Each row below holds a small network's activations on one input, seen along a few directions.
In each table, some parts of the input vary, and every possible input appears once, in random order.
Descriptions start from the smaller parts, as in this example, which fits no table here: one of 3 separate values, together with either a single point or one of 11 places around a ring or (one of 6 places along a line, together with one of 8 places around a ring).
Shared parts are said once, and a part with two or three values counts as separate values.

Other details of the inputs shift rows strongly along three fixed directions, in all tables alike. That doesn't count.
These rows show it; all are for the same input, with only those details redrawn:
[-0.27 -1.11 -1.32  0.73  0.58 -1.33 -1.01 -2.91  2.52 -2.72 -1.19]
[-0.02 -2.43 -0.57 -0.45 -0.53 -1.04 -0.96 -1.54  0.15 -1.93 -2.54]
[ 0.98  0.79  3.94  0.59  2.36  3.60  5.20 -0.87 -1.66 -1.10  0.78]
[-2.07  0.71 -2.68  2.91 -3.28  2.48 -2.30  1.30 -1.37  2.37  4.73]
[-0.63 -0.69 -2.07  1.30  0.35 -1.37 -1.63 -2.97  3.06 -2.49 -0.31]
[-1.96  1.63 -2.13  3.41 -2.47  3.16 -1.32  1.02 -0.97  2.28  5.68]
[-1.36  0.89 -0.93  2.42 -2.04  3.13 -0.32  1.08 -1.80  1.84  4.14]
[-1.56 -0.20 -1.58  1.83 -3.31  2.56 -1.55  1.72 -2.70  2.31  3.24]

A family of inputs:
r1: [-2.30 -5.99  3.56 -5.78 -3.48 -2.09 -1.67  0.12 -0.78  0.72 -6.51]
r2: [ 0.35  4.43  0.21  1.89  4.01 -3.22  1.02 -2.37  4.95 -2.70  1.42]
r3: [-1.17  2.83 -4.27  2.08 -0.43 -2.19 -3.60 -1.38  2.52  0.08 -0.43]
r4: [-1.28  1.03 -2.18  2.70 -3.54  3.08 -1.90  1.94 -0.99  2.33  3.10]
r5: [ 1.07  0.46  0.65 -0.90 -0.61  1.87 -0.23  0.95 -0.84  4.65  4.74]
r6: [ 0.83 -0.46  1.71 -0.04 -0.65  3.04  1.26  2.26 -2.02  0.24 -1.32]
r7: [ 1.80 -3.95 -1.20 -4.45 -2.76 -3.23 -4.35  0.28 -0.45  1.96 -2.05]
r8: [ 0.05 -0.73 -0.96  0.15  1.51 -0.20 -0.12 -0.21  2.12 -2.17 -1.56]
r9: [ 0.34 -4.11  0.17 -1.90 -1.56 -1.18 -0.94 -0.44 -2.06 -1.49 -4.58]
r10: [ 1.59  3.34  1.51 -0.37  1.89  2.72  1.45 -1.42  1.39  2.22  6.73]
r11: [ 1.24  0.16  2.68 -2.18 -0.46  1.75  1.85  3.91 -6.25  2.09 -4.50]
r12: [ 1.09 -0.98 -0.79 -1.69  1.77 -1.52 -1.28 -2.78  2.92  1.46  1.07]
r13: [-2.09  0.34 -6.08  0.40 -1.93 -3.27 -6.09  1.82  0.32  1.37 -1.34]
r14: [ 0.89 -0.60  3.72 -2.24 -0.57 -0.05  1.79  3.07 -7.16  1.60 -2.85]
r15: [-0.17 -0.68 -0.09  1.06  0.32 -1.44 -1.19 -1.49  1.93 -2.38  0.53]
r16: [ 0.92  1.02  1.07  0.92  3.42 -1.39  3.40 -1.92  5.58 -3.88  0.22]
r17: [ 1.16  2.69  3.50 -0.90  4.15  1.37  6.59  1.87 -2.15  0.14 -1.09]
r18: [ 2.02  0.63  5.94 -0.20  2.18  2.18  5.82  1.20 -1.18 -1.67  0.54]
r19: [-0.18  0.02 -1.07 -0.83  0.62 -2.68 -1.13 -1.39 -1.00 -0.73 -3.41]
r20: [ 0.78  3.47  0.52  0.54  4.54 -3.03  3.21 -1.76  4.50 -2.68 -0.63]
r21: [-0.07 -2.51 -1.27 -0.99 -0.07 -1.70  0.00  0.93  1.43 -1.73 -2.61]
- Describe the family of inputs behind these rows. => either a single point or one of 4 places along a line or (one of 2 separate values, together with one of 8 places around a ring)
- Which other rows does r3 become when the place on the ring of 8 takes its other values? List them by row number. => r2, r11, r13, r14, r17, r19, r20

A family of inputs:
r22: [-2.94  6.08 -6.08  7.04 -1.17  1.38 -1.39  4.45 -0.77  0.97  4.04]
r23: [-0.83 -0.51 -1.27 -2.01  1.18 -5.99 -3.49 -2.30  4.64 -1.74 -4.07]
r24: [-0.27  2.67 -0.32  0.77  2.01 -2.57 -0.30 -2.02  7.75 -1.81  2.13]
r25: [ 1.35  0.53  3.86 -2.21  1.67  0.74  3.47  0.92  1.44 -0.06 -1.48]
r26: [ 2.90  3.40  0.29  2.64  3.51  2.96  2.50 -2.96  2.48 -0.34  5.09]
r27: [-2.98  6.06 -5.00  7.12 -1.63 -0.31 -1.42  4.77 -1.15  0.45  5.12]
r28: [-0.33 -1.08  2.22 -2.98 -2.39  0.80  0.65  2.17 -6.69  3.37 -1.63]
r29: [-2.40  0.02 -1.65  3.36 -4.09  5.76 -2.15  1.10 -1.24  2.00  4.23]
r30: [-0.01  2.81 -2.41  2.95  3.62 -4.23  1.20 -0.39  2.70 -6.04 -4.87]
r31: [ 0.68 -3.25  2.24 -4.81  1.26 -7.00 -1.48 -1.54  1.39 -2.59 -8.15]
r32: [ 3.82 -1.27  5.23 -3.17  1.38  2.40  5.35  2.99 -5.57  1.44  1.69]
r33: [ 0.64 -1.96  4.97 -2.37 -1.60  1.42  2.22  1.40 -8.58  1.92 -2.17]
r34: [-1.70 -1.26 -1.67  1.35  1.51  0.22  0.57 -2.44  6.44 -1.92  1.24]
r35: [-3.21 -3.84 -5.19  0.63 -4.04 -2.46 -5.05  0.13  4.20  0.25  0.90]
r36: [-2.67 -2.88 -4.36 -2.70 -5.45 -2.27 -7.70  3.79 -2.61  4.92 -3.67]
r37: [ 2.19  0.17  5.23 -3.16  3.04  1.88  5.46  0.57  0.85 -0.44 -3.48]
r38: [ 0.07 -5.84  1.12 -2.15 -2.19 -0.50 -1.75 -1.47 -0.95 -3.44 -6.51]
r39: [ 3.82 -5.62  0.11 -5.17  1.98 -5.37 -1.06 -1.93  1.16 -3.58 -6.37]
r40: [-1.75 -0.41 -0.29  1.98  1.49 -2.28  0.80 -2.84  7.32 -3.27  3.48]
r41: [-0.17  1.25  3.04  0.39 -0.75  3.32  2.16  0.39 -5.89  2.68  1.77]
r42: [-2.17  6.36 -2.23  3.76  2.91 -1.63 -0.79 -4.94  6.46 -0.74  7.12]
r43: [ 2.75  1.31  0.41  1.05  0.99  4.99  1.74  0.30 -2.26  2.30  3.43]
r44: [-2.03 -2.75 -3.89 -0.74 -5.43  0.58 -6.12  1.14 -5.41  4.04 -2.00]
r45: [ 2.95 -1.25 -2.00 -1.83  4.30 -1.80 -0.09 -3.51  4.75 -2.85 -1.65]
r46: [-2.09  0.63 -1.55 -0.73 -2.87 -0.38 -3.51  2.89 -1.45  4.46  0.42]
r47: [-2.24 -4.05 -4.56 -1.24 -6.51 -1.91 -7.98  1.01 -5.09  3.37 -2.99]
r48: [ 2.51 -0.35  1.30 -1.60  0.51  3.72  2.68  3.01 -3.92  3.04  3.34]
r49: [-0.91  0.03  3.74  1.98 -2.38  4.61  2.02  1.35 -3.21  0.13  4.02]
r50: [ 2.27 -3.25 -3.56 -0.89 -1.70 -5.54 -5.56 -2.57  2.18 -2.05 -1.69]
r51: [-3.22  1.38 -2.08  4.69 -4.07  3.76 -3.27  0.31  0.78  1.07  7.11]
r52: [ 2.39  2.63 -0.48  2.72  2.47  1.03  0.70 -2.81  2.75 -0.48  5.11]
r53: [-0.01  1.35 -2.84  1.59  1.50 -1.07  1.24  2.38 -1.50 -3.28 -6.40]
r54: [ 0.22 -2.57  6.01 -1.68 -0.54  3.85  6.65  3.11 -3.69  1.15  0.63]
r55: [ 1.01  2.31  3.60 -0.63  2.68 -1.64  3.24 -0.97  4.76 -1.94  1.20]
r56: [ 0.90  2.51  3.31 -1.10  5.03  2.34  5.22 -3.35  0.13 -0.42 -1.48]
r57: [ 1.45  0.64  4.74 -2.86  3.75  1.18  5.23 -2.14 -2.20 -0.56 -3.45]
- Describe the family of inputs behind these rows. => one of 4 places along a line, together with either a single point or one of 8 places around a ring
- The inputs of r29 and r51 match in every part but the place on the line of 4. If r34 is changed in the same way as r29 into r51, which row does it become? => r54
- Which other rows agree with r40 in the place on the line of 4? List them by row number. => r27, r31, r32, r33, r42, r49, r50, r55
- Which other rows does r41 become when the place on the line of 4 takes its other values? List them by row number. => r33, r44, r47

A family of inputs:
r58: [ 1.13 -2.47  5.17 -2.23  0.25  0.47  3.32  0.08 -1.91 -0.87 -0.91]
r59: [ 1.64 -0.64  2.98 -1.21  2.25  3.27  3.49 -1.81 -0.18  0.05 -0.26]
r60: [ 3.26  2.18 -3.47  2.56  6.69 -3.90  0.37 -6.05  6.54 -7.07 -1.93]
r61: [-2.49  2.67 -5.96  1.61 -3.33 -2.15 -6.16  2.84 -1.33  3.86  2.15]
r62: [ 1.17  4.32  2.93  1.01  2.40  5.54  3.77 -0.19 -0.25  3.83  7.28]
r63: [ 0.69 -2.54  4.13 -1.59 -0.08  3.10  3.89  0.82 -1.84 -0.34 -0.72]
r64: [-2.52  8.59  0.83  7.23  3.54  5.55  5.84  1.12  2.08  0.27  8.42]
r65: [-0.02 -2.52 -0.21 -2.50 -3.80  0.28 -2.34  3.57 -2.03  3.84  0.80]
r66: [ 0.61 -0.03 -0.42  0.70  4.78 -2.98 -0.14 -8.84  8.34 -5.98 -0.43]
r67: [ 2.06 -3.88  3.54 -3.94  1.79 -4.36  1.07 -2.89  2.33 -3.83 -4.79]
r68: [ 0.93  3.35  2.11 -0.32  5.43 -2.79  3.97 -0.92  3.38 -3.46 -2.75]
r69: [-2.96  1.24 -6.88  2.90 -1.86 -5.98 -6.19 -1.00  5.73 -2.46 -1.37]
r70: [-1.35  6.48  1.38  4.93  2.57  5.77  4.85  1.07 -2.29  1.61  5.33]
r71: [-0.87 -0.66 -0.75 -1.36 -2.32  0.07 -0.68  4.18 -6.68  3.09 -3.05]
r72: [-2.38  0.97 -4.44  3.08 -1.80  0.83 -3.57 -0.56  5.63  1.20  5.91]
r73: [ 0.22 -3.61  1.51 -2.34 -4.03  0.85 -1.78  1.39 -5.90  2.99 -0.21]
r74: [-2.50  1.65 -4.97  1.97  0.23 -4.54 -3.25 -0.03  4.48 -1.66 -0.77]
r75: [-1.65 -1.04 -5.61  0.18 -4.15  0.17 -6.76  0.43  1.37  4.19  3.26]
r76: [ 1.33 -7.51  3.40 -5.26 -1.15 -3.02  0.52 -1.02 -1.60 -3.51 -8.13]
r77: [ 1.48 -0.52  0.96 -1.77  2.82 -3.65  1.33 -2.65  0.14 -4.00 -8.21]
r78: [ 0.66  0.91  2.72  0.50  1.39  2.08  2.87  0.49 -3.89 -1.90 -4.29]
r79: [0.04 3.43 3.08 1.47 1.73 6.12 4.89 1.64 1.07 2.91 6.99]
r80: [ 1.41 -2.50  3.40 -2.04  0.73  2.83  2.93 -1.50 -2.22 -0.40 -1.83]
r81: [-1.25  0.45 -4.75  1.53 -1.60 -3.32 -6.63 -3.74  4.86  0.66  4.43]
r82: [ 1.75 -2.33 -1.63 -0.12 -3.11  0.35 -0.47  5.76 -6.49  0.92 -1.68]
r83: [-1.56 -1.12  0.29  0.61 -4.18  1.44 -0.68  5.49 -5.98  0.74 -3.34]
r84: [ 2.66 -1.27  4.29 -3.68  1.50  0.58  2.59 -1.09 -2.09  1.05 -1.26]
r85: [-1.48 -3.56 -3.63 -1.93 -6.69 -2.62 -7.03  3.42 -1.27  4.26  1.38]
- Describe the family of inputs behind these rows. => one of 2 separate values, together with either a single point or one of 5 places along a line or one of 8 places around a ring
- The inputs of r80 and r63 match in every part but the choice among 2 separate values. If r84 is changed in the same way as r80 into r63, which row does it become? => r85
- Which other rows does r81 become when the choice among 2 separate values takes its other values? List them by row number. => r67
- Which other rows does r71 become when the choice among 2 separate values takes its other values? List them by row number. => r74
- Which other rows does r68 become when the place on the line of 5 takes its other values? List them by row number. => r64, r69, r74, r83
